Each row below holds a small network's activations on one record, seen along a few directions.
Here are examples, each followed by its value of one field, Dol.
The largest differences between rows may come from other fields.
Random noise pushes rows far along 2 fixed directions. That doesn't count. These rows show it; they differ only by the noise:
[ 105  -59  104  -46   79   20   35 -193  -51 -179  -84  467 -165    8]
[ 217 -200 -372 -245 -179   -8   31 -450 -114  107  -61  352 -315 -168]
[-187  749  374  244   73 -215 -261  433  286 -182   50 -116  655  214]
[  18  133  292   65  152  -16  -19   -3   31 -261  -66  391   32   97]

[  64  122 -302 -185 -155  -51  -44  -78  121   71 -149   43   45  -51] | y7
[   4  248  112  -48   86  -36    1  133  186 -233 -246  243  140  105] | y1
[ -59  145 -151  -22 -116  -34 -137   42  104  126   52 -180  173  -18] | y5
[  42  391 -280 -184 -159 -118 -123   10  254    6 -218   97  245   -3] | y12
[ -46  171  192  226   23  -59  -95  130  -83    3  243 -135  133   45] | y15
[  13    3   -5   18  -20   72 -148 -155  -18  -20   95  251  -23   -8] | y16
[   4 -237 -205  -43 -100    3  111  -22 -110  245   78 -404 -111 -106] | y13
[  72  218 -251  -64 -219  -43 -301 -294   50  116  131  280   98  -71] | y4
[  56  345 -140  -89 -139 -109 -205 -115  161  -31  -57  284  193    3] | y1
[ -42  258   77   70  -42  -38 -246  -31  105  -40  105  184  213   52] | y8
[ -71 -357  640  207  443  177  288  187 -153 -369  -63  173 -240  154] | y3
[-179   84  378  239  182  -14   55  389   27  -69   84 -395  220  130] | y13
[ 138 -560 -149 -151   34  109  327 -222 -247   61  -94   32 -508 -129] | y6
[   0 -152  350  121  243   49  217  115 -119 -219  -59  103 -159   74] | y14
[ 111  -97 -131 -190   -1   53   76 -166   40  -97 -231  339 -177  -28] | y7
[-25 104 -15 -25  -6   9 -74  30  99 -32 -52  59  87  25] | y8
[  59  307 -218 -134 -127  -80 -126  -59  158   -4 -131  178  155   -9] | y12
[ -65 -235  519  151  352  170  143  105  -67 -330  -58  277 -160  143] | y11
[  46   98 -444 -113 -298  -34 -232 -226   21  286  148  -65   70 -134] | y16
[ 124   83  -58 -135  -21   30 -116 -287   68 -152 -127  624  -67   -1] | y9
[ -10  138 -320 -111 -197 -118  -28   69   82  214  -24 -354  137  -71] | y15
[-161  122  574  235  323   52   33  355   86 -329  -51   59  171  219] | y2
[  38 -400  258  196  159  110  167  -73 -338  -32  231   -6 -329  -19] | y3
[-160  317  284  216   52  -66 -215  215  116  -55  177 -119  364  123] | y11
[  -2  -76  127   24  114  -11  196  139  -36  -86 -108  -86  -73   30] | y14
[ -29  510 -161  -80 -126 -132 -197  139  297   -7 -144  -15  400   56] | y9
[ 110  247 -600 -211 -414 -197 -190 -242   66  355   61 -147  128 -178] | y10
[ -62  517 -376  -87 -279 -257 -122  266  247  259  -52 -573  453  -35] | y10
[-168  210  377  193  192  -14  -22  358  119 -175   -5 -150  265  169] | y2
[ -44 -119  486  307  251   47  120  154 -219 -168  202  -27  -97   89] | y6
[  -7  -85  -26   18  -19   61  -73 -105  -54   39  105   67  -65  -25] | y5
[ 177 -275 -266 -239  -65  135   16 -423  -60  -17 -133  522 -347 -108] | y4

Here are new rows. What is Dol for each?
[  19  188 -238 -126 -122 -122   33  100  115   90 -140 -210  128  -36] | y10
[ 105 -361   60  -88  142   80  312  -80 -148 -126 -184  168 -366  -31] | y14
[  32   91   18  -58   30   57  -96  -99  104 -135 -105  367   15   34] | y4
[ 134    1 -531 -293 -268  -46  -24 -237   69  197 -149   36  -81 -144] | y7
[  73   89 -283 -193 -134  -36  -24  -96  112   48 -170   95    8  -51] | y7
[ -42   21  -65   40  -58  -24  -48   35  -30  116  109 -206   52  -18] | y2
[ -37   26  143   48  106  -43  160  215   10  -79  -98 -167   32   51] | y14
[   3   54  -17  -31   -2   56 -109  -74   73  -56  -25  218   37   15] | y16
[ -44  318 -246  -49 -198  -67 -255    8  182  151   54 -111  293  -26] | y16
[  39   45 -630 -213 -384  -76 -160 -189   55  424   85 -334   66 -188] | y5
[  79 -369  -51 -101   57  120  160 -179 -122  -23  -84  169 -333  -54] | y2
[  49 -290 -102  -69    4   23  223  -28 -135   89  -45 -185 -237  -75] | y6
[ -27   77   25   17   23  -77  120  192   28    0  -76 -243   74   17] | y14
[  92   20 -711 -258 -402 -176   58  -84    4  471  -24 -573    9 -228] | y14
[-118  228   93   79   15  -21 -140  175  142  -20   40 -120  259   74] | y5
[ 124 -471  -45 -137   77  199  125 -337 -150  -80  -84  438 -450  -74] | y5
